Each row below holds a small network's activations on one input, seen along a few directions.
Each table varies a few parts of the input and shows all the possible inputs, shuffled.
Descriptions start from the smaller parts, as in this example, which fits no table here: line(6) and (point or (values(2) and ring(5)) or line(11)).
Shared parts are said once, and a part with two or three values counts as separate values.
In the rows, 100 means zero.

Other details of the inputs shift rows strongly along two fixed directions, in all tables alike. That doesn't count.

Table:
row 1: 120,100,89,76,87,112,105,128,132,118,86,117,99,107
row 2: 120,100,84,74,81,118,118,129,136,121,93,111,96,91
row 3: 93,118,110,98,103,120,95,151,110,93,124,94,101,130
row 4: 82,97,82,46,83,103,134,67,107,114,52,99,95,114
row 5: 112,103,124,123,119,117,62,162,111,82,145,107,107,130
row 6: 124,112,105,113,94,122,88,158,128,107,126,108,100,98
row 7: 105,86,96,97,130,86,74,111,104,78,89,87,103,57
row 8: 86,110,100,107,102,94,96,89,94,104,93,99,104,120
row 9: 96,107,86,107,83,98,128,69,93,111,96,91,94,75
row 10: 90,90,104,122,93,76,130,42,58,95,104,85,93,64
row 11: 113,100,127,152,114,105,77,138,89,82,166,100,103,91
row 12: 96,74,94,70,99,84,111,47,96,104,63,112,99,103
row 13: 106,81,75,40,82,89,123,67,128,126,32,120,95,105
row 14: 111,83,81,68,86,86,118,71,114,117,55,119,97,96
row 15: 94,110,81,46,79,125,128,112,123,113,76,100,97,119
row 16: 100,65,105,126,108,37,106,16,59,95,71,113,98,75
row 17: 99,123,58,34,58,145,141,109,149,135,58,99,96,108
row 18: 101,76,105,108,113,57,89,61,85,103,72,116,102,106
row 19: 90,124,106,74,103,133,86,175,130,103,111,97,102,159
row 20: 86,111,110,155,140,88,59,111,70,58,138,61,106,57
row 21: 108,87,134,161,131,63,62,106,72,82,127,112,108,106
row 22: 105,129,77,73,73,143,121,130,138,123,95,93,95,103
row 23: 113,102,116,125,104,117,84,128,102,93,139,103,98,93
row 24: 92,106,96,87,88,108,120,88,93,106,94,93,96,96
row 25: 84,84,103,129,93,62,133,3,39,94,92,86,90,54
row 26: 90,102,100,142,101,73,107,45,60,96,105,93,100,80
row 27: 80,91,83,100,91,64,127,10,69,107,62,99,99,87
row 28: 116,94,113,143,103,87,85,113,90,97,123,107,103,83
row 29: 108,95,77,36,75,130,122,99,137,125,66,113,95,106
row 30: 88,96,95,93,91,90,128,59,78,101,85,93,95,89
row 31: 102,129,104,123,96,122,90,141,110,101,130,92,102,110
row 32: 98,131,99,93,96,135,84,167,136,105,117,98,104,142
row 33: 107,96,127,122,127,103,54,139,99,87,133,109,110,136
row 34: 91,100,96,100,86,100,126,76,80,103,97,89,96,87
row 35: 88,115,67,10,98,149,114,144,149,98,62,72,98,90
row 36: 90,104,94,116,95,83,110,63,81,100,94,97,100,96
row 37: 104,82,102,110,96,89,105,63,80,100,103,106,99,81
row 38: 104,93,110,94,136,112,61,138,108,69,119,83,106,77
row 39: 124,111,117,125,105,114,72,172,122,101,135,110,102,108
row 40: 84,101,142,171,132,71,69,105,49,69,148,89,105,114
row 41: 108,97,114,90,114,118,73,144,121,95,114,114,106,136
row 42: 105,86,108,109,106,89,91,86,86,91,111,110,103,101
row 43: 81,109,79,62,89,99,112,77,113,120,60,103,101,130
row 44: 106,87,124,149,120,84,78,92,70,81,139,104,104,92
Description of these inputs: line(4) and (point or line(10)).
Q: The inputs of row 38 and row 35 match in every part but the line(4) part. If row 11 is changed in the same way as row 38 into row 35, which row does it become?
A: row 10
Q: The inputs of row 31 and row 39 match in every part but the line(4) part. If row 43 is changed in the same way as row 31 into row 39, which row does it become?
A: row 18
Q: A walk changes only the line(4) part. It starts at row 22 and steps to row 25. List the rest of the walk in order.
A: row 23, row 6

Table:
row 45: 100,103,117,124,105,95,87,121,92,96,123,105,103,125
row 46: 102,107,90,92,92,108,109,105,106,104,92,93,98,85
row 47: 98,95,85,49,98,111,100,107,127,110,67,105,102,118
row 48: 107,63,83,48,100,83,116,54,108,108,44,116,96,84
row 49: 97,76,118,149,122,45,84,46,51,84,99,104,103,80
row 50: 106,80,120,154,115,58,85,58,61,88,114,112,103,90
row 51: 102,110,96,64,104,129,85,147,134,101,96,105,105,134
row 52: 110,90,101,95,105,104,99,106,102,89,106,96,99,70
row 53: 109,114,101,117,99,114,94,134,112,98,126,96,101,92
row 54: 99,119,97,89,103,131,91,146,121,97,115,86,102,104
row 55: 102,101,81,71,73,112,133,74,112,122,76,103,92,88
row 56: 85,86,72,72,88,76,138,13,82,109,43,90,93,59
row 57: 96,125,83,55,78,142,123,142,136,116,93,90,96,117
row 58: 97,107,102,121,91,99,111,88,85,105,115,96,96,91
row 59: 102,96,100,94,93,97,106,91,103,109,91,114,100,118
row 60: 93,114,84,78,77,119,130,99,109,116,90,94,97,102
row 61: 96,103,119,122,112,94,84,119,91,89,123,101,103,123
row 62: 94,103,122,127,120,95,73,120,86,83,125,98,105,119
row 63: 92,111,74,51,85,130,120,104,124,110,78,91,98,100
row 64: 112,99,123,146,121,88,65,134,96,87,137,108,107,112
row 65: 82,96,112,146,112,72,100,52,49,79,119,79,99,72
row 66: 114,120,103,117,93,130,91,154,121,102,134,100,99,103
row 67: 102,78,95,89,90,77,115,48,91,114,70,117,97,100
row 68: 104,104,120,131,125,93,62,138,99,85,124,101,107,113
Q: What do these inputs look like to the network?
A: values(2) and (point or ring(11))
Q: The inputs of row 63 and row 51 match in every part but the values(2) part. If row 58 is changed in the same way as row 63 into row 51, which row does it become?
A: row 59
Q: Change only the values(2) part in row 55. List by row number the other rows that result.
A: row 67

Table:
row 69: 105,95,114,121,108,91,86,111,91,92,118,110,105,113
row 70: 97,80,117,159,125,49,85,46,51,80,115,96,101,64
row 71: 102,92,112,110,107,95,90,106,88,94,110,101,100,97
row 72: 104,86,93,76,87,94,117,74,100,115,69,111,96,98
row 73: 105,122,106,96,92,132,100,165,124,105,125,99,100,126
row 74: 104,104,90,93,82,111,119,89,103,112,97,103,98,97
row 75: 102,111,135,173,128,87,54,134,81,79,154,99,107,118
row 76: 87,79,119,137,116,61,93,39,50,85,107,99,100,91
row 77: 94,86,119,146,125,66,80,68,55,71,121,93,105,82
row 78: 96,82,77,45,85,95,127,59,108,111,52,109,98,101
row 79: 94,105,103,106,109,98,87,103,101,99,102,97,103,113
row 80: 102,106,86,72,100,113,95,128,126,104,88,103,104,115
row 81: 111,100,104,112,105,97,89,118,112,99,108,106,101,99
row 82: 100,96,73,53,85,100,119,83,125,117,51,112,100,109
row 83: 97,99,89,113,89,83,117,50,82,106,87,98,98,75
row 84: 102,106,103,114,96,113,100,109,94,97,124,94,100,94
row 85: 90,108,80,54,83,120,130,96,118,111,70,90,95,97
row 86: 94,85,89,74,97,89,115,55,91,104,62,97,96,79
row 87: 102,123,100,82,93,137,102,168,129,103,120,94,99,123
row 88: 121,110,123,124,110,123,71,180,124,94,151,110,104,123
row 89: 94,100,68,46,74,120,137,65,116,118,60,94,95,83
row 90: 102,119,101,120,100,118,88,133,106,97,130,91,102,96
row 91: 103,91,93,78,100,105,107,91,110,99,87,99,97,87
row 92: 98,125,93,85,94,128,102,154,128,106,109,91,100,114
row 93: 92,84,116,132,109,68,96,51,64,95,103,107,100,102
row 94: 105,99,97,97,97,96,98,102,108,107,84,105,99,100
row 95: 105,110,100,94,105,117,83,145,121,103,105,98,102,108
row 96: 92,104,101,119,97,81,110,76,83,99,96,93,97,89
row 97: 94,101,107,102,109,104,89,101,96,92,106,96,102,110
row 98: 106,90,92,69,93,108,112,100,116,107,86,106,96,98
Q: What do these inputs look like to the network?
A: ring(5) and (values(2) or line(4))
Q: The inputs of row 86 and row 95 match in every part but the ring(5) part. If row 97 is changed in the same way as row 86 into row 95, which row does it become?
A: row 79
Q: Change only the line(4) part in row 69. List by row number the other rows that result.
A: row 72, row 88, row 93
Q: Change only the values(2) part in row 92. List by row number the other rows that result.
A: row 90
Q: Change only the values(2) part in row 85. List by row number the other rows that result.
A: row 89
